[[107 130 154 134 126 142]
 [126 143 117 109 118 110]
 [124 123 140 142 128 143]] value 154

[[ 98 132 129 133 125]
 [126 128 128 129 128]
 [129 127 128 126 128]] value 129

[[148 140 144 124]
 [110 122 105 119]
 [147 111 118 134]] value 144

[[121 152 149 105 121 150]
 [111 113 129 141 129 123]
 [122 119 128 131 116 150]] value 149

[[122 134 150 125 126 140]
 [133 125 142 136 126 138]
 [123 145 124 118 132 133]] value 150

[[115 102 129 137 124]
 [118 136 120 128 118]
 [132 148 142 120 126]] value 129

[[134 150 136 111 109]
 [155 106 107 140 120]
 [143 141 152 126 150]] value 136

[[140 120 131 128 130 123]
 [140 106 151 127 108 144]
 [140 155 118 125 127 139]] value 131
---
[[118 106 130 101 120 146 142]
 [137 123 122 105 122 139 131]
 [125 106 129 114 114 143 145]] result: 106

[[108 110 142 146 113 113]
 [121 111 108 110 146 145]
 [138 121 110 106 148 142]] result: 121

[[137 130 127 131 130 125 124]
 [144 116 116 136 124 120 133]
 [148 154 154 138 144 133 130]] result: 154

[[134 127 139 125 122 136]
 [127 140 138 126 124 146]
 [153 114 151 120 120 126]] result: 114

[[129 146 132 130 131]
 [129 151 131 136 131]
 [128 153 128 147 129]] result: 153

[[123 102  98 138 124]
 [138 139 154 116 116]
 [120 137 114 136 138]] result: 137

[[123 116 144 116 115 117 113]
 [145 122 144 134 144 108 128]
 [129 108 152 113 117 121 108]] result: 108

[[103 130 128 129]
 [117 127 128 125]
 [148 127 128 128]] result: 127
---
array([[148, 126, 137, 134, 124, 118, 124, 132, 124, 115, 131, 111],
       [132, 126, 131, 132, 124, 122, 124, 132, 124, 128, 131, 124],
       [129, 123, 131, 130, 124, 122, 124, 132, 124, 128, 131, 124],
       [132, 126, 122, 127, 124, 126, 124, 132, 124, 128, 131, 124],
       [132, 126, 131, 136, 124, 122, 124, 132, 124, 128, 125, 117],
       [132, 127, 121, 130, 143, 122, 122, 120, 124, 128, 131, 124],
       [132, 116, 139, 132, 124, 121, 124, 132, 124, 128, 131, 124],
       [132, 126, 140, 132, 123, 122, 124, 132, 109, 128, 131, 106]]) 128

array([[134, 136, 128, 128, 118, 130, 131, 141, 119, 125, 126],
       [133, 134, 127, 126, 126, 132, 125, 119, 125, 127, 127],
       [126, 133, 120, 129, 123, 128, 125, 121, 123, 129, 127],
       [125, 128, 117, 129, 128, 127, 129, 131, 123, 129, 127],
       [128, 126, 118, 125, 123, 125, 125, 121, 136, 134, 124],
       [122, 131, 130, 128, 134, 129, 124, 125, 113, 121, 130],
       [122, 132, 128, 128, 132, 129, 126, 123, 138, 129, 127],
       [129, 124, 121, 127, 130, 127, 129, 131, 129, 129, 130],
       [127, 128, 132, 127, 128, 125, 128, 136, 154, 133, 128],
       [126, 130, 129, 127, 130, 127, 127, 127, 117, 124, 127]]) 117

array([[113, 119, 114, 110, 129, 146, 154, 114],
       [120, 112, 112, 122, 135, 120, 126, 138],
       [118, 109, 109, 127, 130, 129, 128, 134],
       [111, 114, 116, 120, 122, 148, 137, 126],
       [141, 135, 124, 113, 126, 121, 137, 122],
       [111, 120, 120, 132, 117, 153, 127, 121],
       [113, 121, 131, 127, 139, 103, 138, 134]]) 103

array([[129, 122, 125, 130, 129, 129, 130, 128, 127],
       [124, 124, 132, 126, 125, 128, 121, 128, 131],
       [124, 125, 118, 132, 132, 130, 129, 135, 107],
       [129, 129, 131, 129, 132, 125, 123, 127, 127],
       [131, 129, 127, 122, 133, 127, 115, 135, 129],
       [128, 127, 130, 130, 128, 129, 129, 127, 126],
       [117, 123, 121, 126, 129, 123, 124, 131, 137],
       [128, 129, 126, 125, 129, 127, 126, 131, 131],
       [120, 124, 123, 125, 122, 123, 126, 130, 135]]) 126

array([[124, 134, 133, 133, 127, 140, 134, 133, 121, 137, 138, 129, 138,
        132],
       [114, 136, 133, 118, 128, 133, 132, 128, 123, 138, 136, 128, 128,
        133],
       [119, 134, 131, 125, 125, 146, 125, 133, 119, 132, 134, 128, 139,
        131],
       [124, 137, 133, 125, 129, 122, 136, 124, 130, 128, 122, 129, 122,
        132],
       [137, 136, 133, 117, 125, 144, 137, 133, 120, 123, 128, 128, 139,
        132],
       [119, 133, 131, 135, 130, 109, 122, 119, 136, 126, 124, 128, 114,
        130],
       [116, 136, 134, 114, 128, 141, 137, 131, 119, 139, 142, 128, 134,
        133],
       [133, 135, 132, 121, 127, 129, 130, 127, 126, 126, 123, 128, 127,
        132],
       [135, 133, 133, 117, 126, 146, 131, 134, 119, 139, 142, 128, 138,
        134],
       [128, 136, 132, 131, 130, 106, 129, 118, 138, 124, 115, 128, 111,
        131],
       [136, 136, 133, 119, 128, 120, 131, 123, 133, 127, 117, 128, 119,
        134],
       [126, 134, 132, 130, 129, 121, 130, 124, 130, 130, 132, 129, 123,
        132]]) 129

array([[130, 127, 127, 127, 128, 129, 117, 118, 128, 128, 126, 129],
       [117, 128, 130, 129, 128, 127, 130, 128, 127, 127, 129, 123],
       [129, 126, 129, 117, 128, 128, 127, 129, 127, 128, 127, 129],
       [128, 128, 128, 130, 128, 129, 128, 125, 128, 128, 129, 128],
       [127, 125, 149, 129, 137, 120, 129, 130, 128, 144, 128, 128]]) 144

array([[127, 115, 145, 123, 124, 148, 125, 131, 131, 126, 126, 131, 125],
       [127, 148, 133, 130, 127, 138, 128, 127, 122, 125, 126, 127, 126],
       [125, 128, 142, 132, 129, 146, 126, 131, 122, 123, 127, 130, 122],
       [127, 126, 113, 128, 132, 107, 127, 137, 134, 116, 125, 130, 117],
       [122, 107, 127, 131, 143, 126, 135, 125, 141, 138, 130, 126, 136],
       [128, 120, 124, 133, 126, 125, 138, 131, 122, 149, 130, 126, 148],
       [127, 115, 126, 132, 123, 127, 129, 132, 109, 138, 126, 134, 137],
       [130, 141, 122, 128, 114, 122, 134, 136, 116, 133, 133, 129, 131],
       [128, 151, 127, 125, 135, 131, 129, 132, 130, 129, 129, 128, 129],
       [132, 131, 133, 124, 126, 136, 125, 128, 119, 114, 128, 126, 113],
       [131, 137, 131, 132, 124, 135, 126, 120, 127, 135, 129, 123, 136],
       [126, 118, 136, 127, 133, 141, 124, 140, 122, 122, 127, 134, 120]]) 127
